These are the activations of a small neural network, seen along a few directions. Each row is one input.
In each table, some parts of the input vary, and every possible input appears once, in random order.
Descriptions start from the smaller parts, as in this example, which fits no table here: values(2) and (point or line(11) or (ring(5) and line(6))).
Shared parts are said once, and a part with two or three values counts as separate values.
In the rows, 128 means zero.

Other details of the inputs vary at random and push rows far along three fixed directions, the same in every table; ignore that.

Table:
r1: [ 69 196 162 141 108 240 110  80 147 137 125]
r2: [ 98 117  85 120  82 125 137  77 133 153 157]
r3: [124 134 179 159 210 237 121  94  99 116  95]
r4: [117  58 154 138 153  91 115 125 109 129 150]
r5: [110  59 146 158 150  85 120 126 117 137 124]
r6: [103 152 119 119  88 101 154  82 135 167 160]
r7: [ 96 113 130  65  59 136 168 125 107 170 135]
r8: [100 171 136 147 133 245 109  66 137 189 142]
r9: [133  84 140 129 158 105 150 108  76  84 129]
r10: [187 148 133 131 176  73  87 195 129  80  96]
r11: [185 150  63 128  92 145 142 168 144  90 129]
r12: [186 162  84 120  81 127  97 164 135 105 141]
r13: [192 178  87 110 110 130 159 162 164  97 130]
r14: [108 123 103 114  61 128 133  68 130 123 133]
r15: [169 157  57 146  99 118 105 175 147 143 137]
r16: [ 93  72 151  97 144  95 146 155  89 143  78]
r17: [114  76 164  85 149  95 147 147  84 152  86]
r18: [ 96 105 143 121 174  74 120 117 105 116 149]
r19: [ 66 158 179 177 212 195  91 123 114 145 110]
r20: [ 70 133 206 187 199 198  96 139 134 150 116]
r21: [116 139 185 153 200 222  76  87 109 126  87]
r22: [ 90  74 156 132 162  82 125 130 145 117 137]
r23: [ 99 112 154 134 150  72 123 110 110  94  99]
r24: [103 150 118 129  74 118 195  89 126 119 136]
r25: [168 113 136 138 181  80  89 227 150  98 144]
r26: [179 142  92  66  94 140 137 201 154 157 102]
r27: [121 130 103 127  82 113 144  73 118 175 156]
r28: [113  83 128 129 168  87 109 109  88 124 145]
r29: [153 209 154 171 136 228  89 195 180 168 143]
r30: [172 132 109 129 186  99 125 205 134  50 103]
r31: [128 112 161 129 166  85 168 111  95  93 113]
r32: [199  95 125 155 176  85  84 213 137 122 120]
r33: [170 125  77 137  90 131 105 186 178 135 150]
r34: [132 135 121 121  61 116 141  64 115 145 132]
r35: [105 144 109 104  99 110 153  71 154 160 158]
r36: [ 80 140 100 112  89 112 147  85 149 146 161]
r37: [116 150 128  97  78 113 150  62 151 130 134]
r38: [111 149 126 109  77 125 189  88 118 111 163]
r39: [ 91  63 145  79 149 106 140 151  99 131  86]
r40: [107 111 162 114 153  78 116 109 102  86 126]
r41: [108 119 135 113  85 113 159  87 175 165 164]
r42: [209 162  81 135  92 133 149 165 129 112 129]
r43: [116  89 138 143 143  85 111 101  94 101  94]
r44: [188 158  69 146  88 134 148 172 134 103 121]
r45: [172 177 128 163 140 249  78 175 182 170 136]
Description of these inputs: values(5) and (point or (values(2) and line(4))).
Question: The inputs of r32 and r4 match in every part but the values(5) part. If r6 is changed in the same way as r32 into r4, which row does it become?
Answer: r18
Question: Which other rows agree with r39 in the values(5) part? List them by row number.
Answer: r1, r2, r11, r14, r22, r30, r33, r36
Question: Change only the line(4) part in r9. List by row number the other rows that result.
Answer: r4, r12, r28

Table:
r46: [120 118 100  81  75  52 190 102 127 116 157]
r47: [ 80 106 134  97  78 161 158  76 132 167 144]
r48: [ 92 129 141 101  68 148 137  58 117 169 124]
r49: [174 144  73 113  83  84  93 154 181 156 158]
r50: [156  69 130 108 166  29 151 101 100  83 129]
r51: [119 162 152 167 197 157  76 165 137 128 143]
r52: [ 77 127 125 119  82 158 168  59 132 128 146]
r53: [179 140  72 139  72 102 145 161 167 104 146]
r54: [175 125  83 116  57 104 122 183 154 141 139]
r55: [147 102  97 107  60  50 168  88 118 142 138]
r56: [119 145 166 116 188 178  99 186 139 133 104]
r57: [ 58 148 138 139  90 122 140  60 155 153 171]
r58: [191 162  77 113  84 100 142 142 170  98 143]
r59: [184  79 114 131 159  80 106 206 141 110 113]
r60: [117 166 157 137 192 175 109 168 138  94 107]
r61: [111 206 115 127  94 201 130 139 154 130 126]
r62: [190 138  72 136  75 106 148 165 149 116 156]
r63: [191 104 122 119 155  69  89 190 128 106  99]
r64: [179 150  60 128  91  84 109 151 169 152 159]
r65: [146 162 113 159  94 213 137 145 150 168 141]
r66: [167 128 104 112 170  71 117 201 114  81 108]
r67: [115 145 158 119 182 178  90 185 127 136  92]
r68: [ 70  85 154 164 174 110 102  80 121 118 143]
r69: [ 65 153 143 119  70 137 160  68 122 134 133]
r70: [ 91 107 155 125 173 122 126  66  95  97  96]
r71: [ 82 145 127 142  92 128 127  33 150 150 164]
r72: [ 83 126 136 145  65 149 156  61 122 134 145]
r73: [136 142 140 159 173 186  87 165  96 107 107]
r74: [147 150 144 147 181 178  86 155 103 129  87]
r75: [ 87  72 155 126 175 135 144  99  92 131 115]
r76: [123  54 151  87 156  24 151 142 125 113 124]
r77: [138 167 115 157  83 210 124 148 136 166 137]
r78: [170 154  89 119  70  90 146 186 148 140 138]
r79: [126 121 141 131 177 192  82 177 119 133  94]
r80: [146 148 134 137 191 184  94 153 108 129  87]
r81: [114  34 121 120 153  19 103 129 128 130 143]
r82: [173 103 132 119 163  66 115 213 148 113 111]
r83: [162 142 152 163 191 178 104 152 124 134 102]
r84: [138 137 149 161 185 188 103 159 137  95 118]
r85: [ 76  87 149 134 165 131 129  85  93  98 104]
r86: [ 77  89 159 144 155 125 122  87  88  99 105]
r87: [168 142  58 140  83  90 110 160 162 130 179]
r88: [140 116 158 141 183 191  94 176 137 133 115]
r89: [107  80 182 113 175 125 128  82 113 136 114]
r90: [ 81 112 114 116  78 162 165  71 107 167 134]
r91: [149 147  84 110  80  78 106 181 186 159 165]
r92: [147 201 103 127  99 211 121 115 130 139 129]
r93: [128 201 133 153  96 195 140 139 169 135 140]
r94: [113 106  88  81  67  51 183 112 121 143 135]
r95: [102 106 164 132 165 119 122  71  72 109 106]
r96: [173 167  91 122  69  90 143 176 143 116 149]
r97: [169 125 121 123 172  67 125 197 149  69 120]
r98: [124 165  99 163 102 196  99 140 162 182 165]
r99: [155 176 131 135  95 205 118 129 165 170 131]
r100: [156 109  98 112  71  52 179  74 126 120 153]
r101: [ 93  86 164 104 169 126 116  83  95 136  93]
r102: [190  99 104 132 170  84 120 193 124  78 131]
r103: [ 77  95 173 114 180 121 153 106 100 134 113]
r104: [102  92 161 117 183 127 141  79  94 130 106]
r105: [158 159 156 164 179 174  89 146 105 108 108]
r106: [105 104 163 119 182 126 139  69  88 107 117]
r107: [125 166 158 148 178 172  96 173 103 109 105]
r108: [180 123 121 121 175  70 128 200 131  81 129]
r109: [ 94 107 163 122 179 123 135  67 106  94 107]
r110: [136 180 106 133  99 218 134 135 140 136 149]
r111: [ 73 149 154 133  70 135 165  69 130 137 143]
r112: [145 202 124 154  86 199 115 115 150 129 129]
r113: [ 84  74 156 138 158 129 128 100  75 135 104]
r114: [ 85 130 148 113  90 147 184  79 132 170 153]
r115: [121  38 126  99 135  33 122 139  95 110 105]
r116: [116 147 168 129 171 172  82 187 121 136  92]
r117: [ 72 138 141 114  73 142 165  82 110 170 132]
r118: [ 91 143 152 133  85 142 181  68 126 151 157]
r119: [145 123 146 156 189 191 109 172 124 130 117]
r120: [106 101 173 151 173 117 137  65 110 103 110]
r121: [157 114 105 138 178  51  92 205 147 124 136]
r122: [141 198 107 157 108 188  93 111 159 157 167]
r123: [ 87  84 149 131 168 134 133  88  75 111 114]
r124: [136  93  94 119  52  57 170  98 111 119 157]
r125: [199 147  74 108  88 104 148 156 158 134 142]
r126: [ 90 150 132 123  72 144 147  41 117 130 127]
r127: [131  59 140 119 158  19 165 137 110 115 119]
r128: [164 148 101 104  62  90 131 190 161 143 137]
r129: [142 182 121 106 100 211 117 131 160 162 128]
Question: The inputs of r99 and r82 match in every part but one. If r106 is changed in the same way as r99 into r82, which row does it become?
Answer: r46
Question: The inputs of r109 and r52 match in every part but one. If r80 is changed in the same way as r109 into r52, which row does it become?
Answer: r90
Question: Describe the family of inputs behind these rows.
Answer: values(3) and line(4) and (point or ring(6))
Question: Change only the values(3) part in r71. List by row number the other rows that result.
Answer: r57, r68
Question: Change only the values(3) part in r122. List by row number the other rows that result.
Answer: r51, r87
Question: Start at r89 and move only the ring(6) part, one step at a time. The first step leads to r129. Which rows follow, in order?
Answer: r101, r48, r63, r99
Question: Start at r128 and move only the line(4) part, one step at a time. The first step leads to r78. Which rows follow, in order?
Answer: r96, r111
Question: Which other rows agree with r73 in the values(3) part and the line(4) part? List them by row number.
Answer: r62, r87, r102, r110, r123, r124
